These are the activations of a small network on made-up records, seen along a few directions, one row for each record.
Records have a field called J. Each example row is followed by its value.
Records without J are marked missing.
Other fields move the rows too, some of them a lot.
In the rows, 500 means zero.
Strong random noise was added to every row along 4 fixed directions; ignore it. To show where, here is one row again and again, with new noise each time:
[648, 589, 594, 519, 569, 243, 474, 669, 726, 491, 301, 640, 604, 532, 506, 534, 363, 618, 692, 429, 457, 428]
[473, 531, 465, 349, 620, 263, 424, 652, 601, 330, 524, 633, 511, 551, 475, 457, 493, 447, 531, 461, 569, 424]
[451, 547, 496, 361, 573, 344, 433, 592, 536, 317, 489, 581, 533, 514, 459, 436, 506, 469, 498, 442, 579, 490]
[596, 504, 371, 507, 588, 158, 377, 588, 749, 617, 582, 610, 672, 690, 835, 788, 537, 198, 702, 471, 298, 512]
[366, 522, 480, 293, 659, 262, 439, 630, 518, 282, 504, 707, 488, 529, 400, 399, 480, 520, 467, 439, 601, 414]
[503, 575, 502, 341, 488, 483, 422, 598, 509, 199, 536, 406, 486, 457, 394, 335, 564, 423, 443, 468, 699, 529]

[568, 487, 518, 627, 683, 259, 553, 647, 690, 538, 393, 742, 391, 513, 439, 537, 338, 763, 622, 511, 445, 295] -> j3
[627, 575, 519, 513, 417, 712, 503, 493, 532, 388, 546, 281, 507, 388, 503, 372, 568, 426, 494, 543, 697, 531] -> j1
[490, 494, 577, 461, 601, 482, 504, 711, 501, 219, 375, 528, 465, 432, 244, 370, 350, 713, 490, 534, 647, 324] -> j4
[440, 559, 424, 541, 502, 606, 449, 459, 461, 399, 651, 396, 443, 541, 498, 531, 553, 455, 439, 503, 545, 457] -> j6
[172, 451, 348, 252, 589, 532, 454, 503, 315, 279, 746, 472, 324, 525, 390, 314, 644, 298, 240, 500, 735, 486] -> missing
[373, 507, 454, 502, 488, 580, 465, 242, 330, 490, 623, 480, 504, 487, 636, 559, 627, 348, 427, 485, 429, 664] -> j1
[468, 422, 370, 365, 527, 383, 395, 646, 564, 447, 599, 533, 361, 579, 568, 408, 627, 324, 505, 613, 593, 383] -> j2
[487, 463, 431, 469, 643, 226, 480, 681, 686, 549, 652, 638, 463, 609, 516, 590, 505, 395, 532, 552, 446, 304] -> j7
[521, 492, 516, 562, 515, 552, 541, 484, 556, 506, 520, 531, 468, 446, 492, 522, 439, 560, 476, 492, 523, 464] -> j2
[421, 485, 601, 430, 468, 477, 584, 607, 448, 344, 378, 656, 330, 435, 249, 316, 494, 716, 468, 464, 650, 436] -> j4
[466, 429, 486, 509, 579, 343, 556, 555, 507, 541, 438, 733, 530, 591, 528, 554, 435, 566, 507, 430, 446, 406] -> j3
[567, 494, 502, 385, 556, 353, 499, 653, 589, 403, 444, 612, 460, 520, 311, 370, 344, 619, 569, 519, 624, 334] -> j5
[537, 542, 506, 709, 571, 592, 498, 488, 556, 637, 452, 597, 642, 506, 610, 650, 393, 670, 574, 438, 290, 547] -> j6
[460, 426, 366, 454, 433, 577, 482, 366, 298, 621, 734, 467, 502, 541, 614, 565, 753, 181, 430, 487, 433, 660] -> j5
[504, 514, 506, 493, 551, 427, 551, 650, 527, 489, 454, 561, 432, 515, 406, 418, 426, 555, 516, 469, 582, 332] -> missing
[292, 387, 306, 382, 590, 483, 479, 431, 323, 414, 827, 579, 423, 440, 508, 489, 664, 348, 292, 523, 556, 494] -> j4
[608, 529, 496, 603, 476, 484, 586, 624, 629, 520, 547, 410, 411, 505, 494, 448, 485, 444, 548, 516, 582, 385] -> missing
[585, 476, 584, 571, 663, 425, 583, 632, 583, 389, 497, 618, 309, 440, 358, 390, 384, 725, 564, 601, 546, 235] -> j2
[462, 420, 466, 447, 471, 470, 485, 558, 493, 507, 528, 563, 513, 559, 456, 435, 545, 425, 533, 493, 557, 460] -> j5
[620, 599, 580, 699, 442, 555, 439, 388, 520, 566, 415, 332, 715, 466, 670, 652, 429, 527, 544, 443, 422, 633] -> j7
[432, 528, 502, 512, 638, 524, 569, 474, 407, 424, 594, 638, 441, 407, 407, 508, 402, 628, 441, 506, 580, 334] -> j1
[660, 403, 467, 542, 504, 413, 527, 583, 642, 632, 609, 513, 436, 530, 609, 617, 554, 363, 582, 491, 438, 391] -> j3
[492, 480, 502, 366, 461, 649, 474, 487, 476, 246, 510, 354, 454, 453, 379, 328, 558, 562, 376, 481, 664, 473] -> j6
[633, 474, 617, 531, 589, 358, 494, 688, 641, 445, 398, 691, 453, 461, 329, 445, 366, 744, 495, 499, 526, 281] -> j7

Here are new rows. What is J for each?
[431, 497, 546, 422, 613, 297, 556, 620, 530, 499, 483, 689, 473, 508, 392, 513, 426, 601, 506, 549, 477, 356] -> j7
[585, 568, 537, 533, 453, 498, 439, 493, 548, 516, 459, 359, 490, 542, 509, 484, 521, 553, 589, 514, 471, 467] -> j6
[552, 521, 475, 625, 458, 632, 455, 453, 584, 506, 500, 365, 579, 527, 604, 573, 580, 469, 549, 490, 372, 585] -> j6
[338, 439, 550, 422, 574, 515, 502, 446, 440, 359, 354, 598, 569, 435, 301, 403, 386, 697, 438, 437, 561, 444] -> j5
[448, 419, 545, 472, 588, 344, 575, 499, 543, 590, 395, 726, 521, 560, 517, 519, 344, 607, 529, 526, 396, 439] -> j2
[558, 504, 510, 405, 346, 582, 488, 543, 519, 437, 584, 344, 426, 504, 525, 365, 520, 359, 477, 566, 595, 515] -> j2
[776, 555, 577, 620, 616, 511, 482, 603, 728, 580, 548, 442, 441, 517, 551, 553, 480, 472, 651, 562, 511, 428] -> j1
[710, 515, 335, 458, 491, 544, 317, 621, 662, 272, 645, 227, 457, 528, 485, 446, 513, 407, 501, 557, 592, 425] -> j6
